Each row below holds a small network's activations on one input, seen along a few directions.
In each table, some parts of the input vary, and every possible input appears once, in random order.
A made-up example of a description, with smaller parts first: one of 2 separate values, together with either a single point or one of 9 places along a line or (one of 6 places along a line, together with one of 8 places around a ring).
Shared parts are said once, and a part with two or three values counts as separate values.
In the rows, zero is written as 128.

A family of inputs:
row 1: [107 179 135 124 183 162 119 145 136 169 122 100 157]
row 2: [152 150 121 125 148 140 164 105  15 117 133 130 115]
row 3: [ 69  89 176  79  90  91  73 149 210 117 159 137 108]
row 4: [ 74 159 108 114 174 145 104 112 151 170 108  96 159]
row 5: [118 166 123 122 160 100 144 164 139 193 104  93 138]
row 6: [154 128 143  96 119 171 146 106  55  82  96 144 165]
row 7: [184  85 137  93 125 159 141  93  46 152 111 156 111]
row 8: [120 141 104 170 152 125  82  64 164 164 110 117 164]
row 9: [163 173 137 168 158 136 108  81 158 169 130 112 160]
row 10: [ 92  84 167 164  55 104 133 154 188  65 174 128 133]
row 11: [127 139 102 172 140  88 153 108 153 185 113 144 137]
row 12: [216 112 107 102 110 131 127 109  40 144  84 149  78]
row 13: [101 148 117 141 162 100 155 204 122 197 105 120  98]
row 14: [133  56 114 138 118 140 150 180 217  91 220 128 114]
row 15: [ 83 115 127 138  18 156  88 147 150  72 170  84  79]
row 16: [124 103  93  87 132 129 131 100  67  70 118 154 173]
row 17: [156 162 117 193 140  90 139 165 143 170 116 156 107]
row 18: [139 117 108  97 150 116  96  86  68  61 138 121 176]
row 19: [120 124 194 110 101 148 180 160 210  43 123 161  59]
Question: What is each input in this table made of?
Answer: either one of 5 separate values or one of 6 places along a line or (one of 2 separate values, together with one of 4 places along a line)
Question: Start at row 12 and move only the place on the line of 6, one step at a time. The first step leads to row 7. Which rows follow, in order?
Answer: row 2, row 6, row 16, row 18

A family of inputs:
row 20: [136 130 139  76 158 170 109 115  99  82 107 147 175]
row 21: [157 117 126 145 102 123 164 159  99 164  81 149  92]
row 22: [122  93 115  56 120 148 102 129  64  70 139 132 163]
row 23: [ 85 124 162 135 112 125 112 169 220 187 143  99 114]
row 24: [118 126 133 114 133 108 116  80 148  93 126 160 169]
row 25: [ 94 104 104 150 128 107 120 104 119 144  99 154 185]
row 26: [132  72 102 106 136 190 122  98  90  47 130 117 156]
row 27: [150 148 137 119 165 155 135 117  48 191  97 118 110]
row 28: [115  94 125 103  99 100  86 114 115  83 157 166 159]
row 29: [181 158 123 143 119 118 139 138  98 184  91 132  88]
row 30: [129 129 100 150  94 113 140 146 145 161 127 199 131]
row 31: [ 72 156 117 165 154 103 114 136 152 140 107  93 127]
row 32: [143 130 103 188 147 104 138 127 139 169 115 182 132]
row 33: [114 140 117 102 133 160 116 121  60 143  92 127 200]
row 34: [121 111 183 136  72 146 106 128 222 100 190  68  98]
row 35: [142  91 118 124  82  86 141 143 134  95 161 182 116]
row 36: [147 124 154  80 154 153 180 110  81 102 105 116 105]
row 37: [ 84 177 163 124 114 114 110 134 177  76 132 116 127]
row 38: [112 127  85 142 156 104 101  86 130 168 111 147 165]
row 39: [173 112 138 112 137 117 186 132 139 102  98 147  76]
row 40: [124 137 102 123 182 155 109 108  64 160  85 113 187]
row 41: [ 81 124 136 150  84 142 113 122 167  45 162  99 107]
row 42: [126 158  74 149 175 101 123  94 128 166 120 118 190]
row 43: [115 170 140 151 169 116 108 159 218 213 160  74 126]
row 44: [161 174 102 116 199 155 163 129  55 194 115 103 118]
row 45: [ 77 138 141 110  89 111  82 172 156  70 167 125 104]
row 46: [139  76 152  74 122 144 145 147  47  94 137 126  90]
row 47: [146 126 146 146 117 102 154 115 166 108 133 193 128]
row 48: [192 167 109 165 163 117 161 143  98 192  95 124 103]
row 49: [108 148 162 141 135 120  86 150 215 206 151  86 106]
row 50: [129 132 122  92 128 157 167 126  53 170  93 122 113]
row 51: [163 175  98 180 155 103 139 129 138 194 134 170 147]
row 52: [128  99  96 115  84 143 100  66 148  66 168 146 141]
row 53: [183  75 122 135  86 143 169 117 120  75 127 127  59]
row 54: [ 55 154 119 143 112 122 112 161 162 127 119 122 125]
row 55: [153  76 122 177  78 121 160  99 143  66 154 152 124]
row 56: [166 104 161 109 100 179 148  92  52  75 139  96 107]
row 57: [ 98  88 185 116 101 108 104 178 210 115 182  94  94]
row 58: [140 172  85 122 204 157 125 119  68 162 104  98 203]
row 59: [ 85 195 106 163 170 109 109 150 162 156 127  93 136]
row 60: [104 124 197 127 134 124 127 151 238 119 157  95 111]
row 61: [177 102 152  98  74 105 134 163  90 103 138 149  70]
Question: What is each input in this table made of?
Answer: one of 6 places along a line, together with either one of 2 separate values or one of 5 places around a ring
Question: Changing only the place on the line of 6 turns row 39 into row 21. The same change can be made to row 47. Which row results?
Answer: row 30
Question: Changing only the place on the line of 6 turns row 40 into row 33. The same change can be made to row 38. Which row results?
Answer: row 25
Question: Start at row 34 and move only the place on the line of 6, one step at a time. The first step leads to row 57. Which rows follow, in order?
Answer: row 60, row 23, row 49, row 43
Question: Change only the place on the ring of 5 in row 44. List by row number the other rows that result.
Answer: row 42, row 48, row 51, row 58

A family of inputs:
row 62: [ 88 136 111 117  89  80  59 127  86 185 145 114 143]
row 63: [170 131 115 137 168 157 168 134 196 191 107  93 104]
row 64: [124 103  60 184 144 164 120  77 126 113 134 118 156]
row 65: [136 114  61 169 100 127  95 164 128 195 103 153 147]
row 66: [ 83 124 162  91 100 104  65 183 150 164 130 160 165]
row 67: [149 129  93 185 164 126 118  71 188 114 159 150 157]
row 68: [137 168 139 114 193 106 160 117  31 110  90 162 109]
row 69: [121  81 164  69  61 106 138 169 139  43 165 115 106]
row 70: [107 115 152 164 147 142 120 104 201  84 150 145 200]
row 71: [199 147 124  63 199 168 149 104  66 159  99 134 130]
row 72: [144 174 149 205 158 136 131 158 160 135 115 158 106]
row 73: [200  98 119  73 112 103 173 112  42  89  99 175 109]
row 74: [173 121 109 154 147 199 131 149 128 180 101  75 111]
row 75: [104  72 206 141  72  88 191 122 166  81 166 133  90]
row 76: [ 96 128 161 129 106  55 106 131 197 180 107 148 142]
row 77: [ 72 160 171 127 162 116  91 179 120  82 161 135 101]
row 78: [142 145 178 108 157 117 158 140 198 158 130  66 111]
row 79: [147 103  86 101 197 164 148  70  75  94  89 175 211]
row 80: [ 90 198 172 160 132 120 168 166 171 100 131 137 122]
row 81: [ 68 111  79 123 127 164  94  48 113  96 141  95 157]
row 82: [126 131  99 171 119  68 138 141 180 207 127 165 130]
row 83: [149 153 154  85 122 187  84 120  96 163 139  51 113]
row 84: [ 76  97 129 112 153 148  89 113 164  70 144 126 191]
row 85: [171  88 101 146  39 138 159 120 106 112 109 119  93]
row 86: [ 59 179 119 139 123 152 114 140  69 111 143 108  97]
row 87: [137 112 130  87  31 144 118 120  85  73 169 111  95]
row 88: [163 139 116  89 147  81 119 131  42 192  87 210 171]
row 89: [105 118 152  54 157 161 129 150 159 144 122  58 112]
row 90: [122 164 100 196 139 130 133 147  92 120 115 110  82]
row 91: [181 100 128 150  77  90 175 131 166  94 162 144  79]
Question: What is each input in this table made of?
Answer: one of 5 separate values, together with either a single point or one of 5 places around a ring
Question: Changing only the choice among 5 separate values turns row 64 into row 90. The same change can be made to row 67. Which row results?
Answer: row 72

A family of inputs:
row 92: [120 125 103 121 125 121 119  92  92 104 143 156 167]
row 93: [166 147 110 150 186 131 170 134  87 167 108 140 132]
row 94: [ 96 131 185 154  71 110 132 128 221  89 156 100  81]
row 95: [161 130  95 101 122 139 141 118  54 110  93 123 110]
row 96: [101 133 132 168 130 100 108 140 237 107 160 143 127]
row 97: [104 130 175 118 130 124  97 163 192 133 172  67 102]
row 98: [108 136 108 123 119 129 111 130  71 126 109 121 149]
row 99: [153 140 104 102 155 151 146 133  69 169  76 143 115]
row 100: [ 88  93 179  89 110 135 113 146 183  73 169 123 127]
row 101: [170 104  92 104 123 154 154  88  84  82 106 140 129]
row 102: [135 155 111 173 179 135 131 125 106 169 120 133 181]
row 103: [114 152 117 118 147 138 110 121  84 185  94 149 163]
row 104: [148  87 154 143  66  96 131 147 182 148 160 126  82]
Question: What is each input in this table made of?
Answer: either one of 5 separate values or (one of 2 separate values, together with one of 4 places along a line)
Question: Which of the alternatives is row 103?
Answer: one of 2 separate values, together with one of 4 places along a line
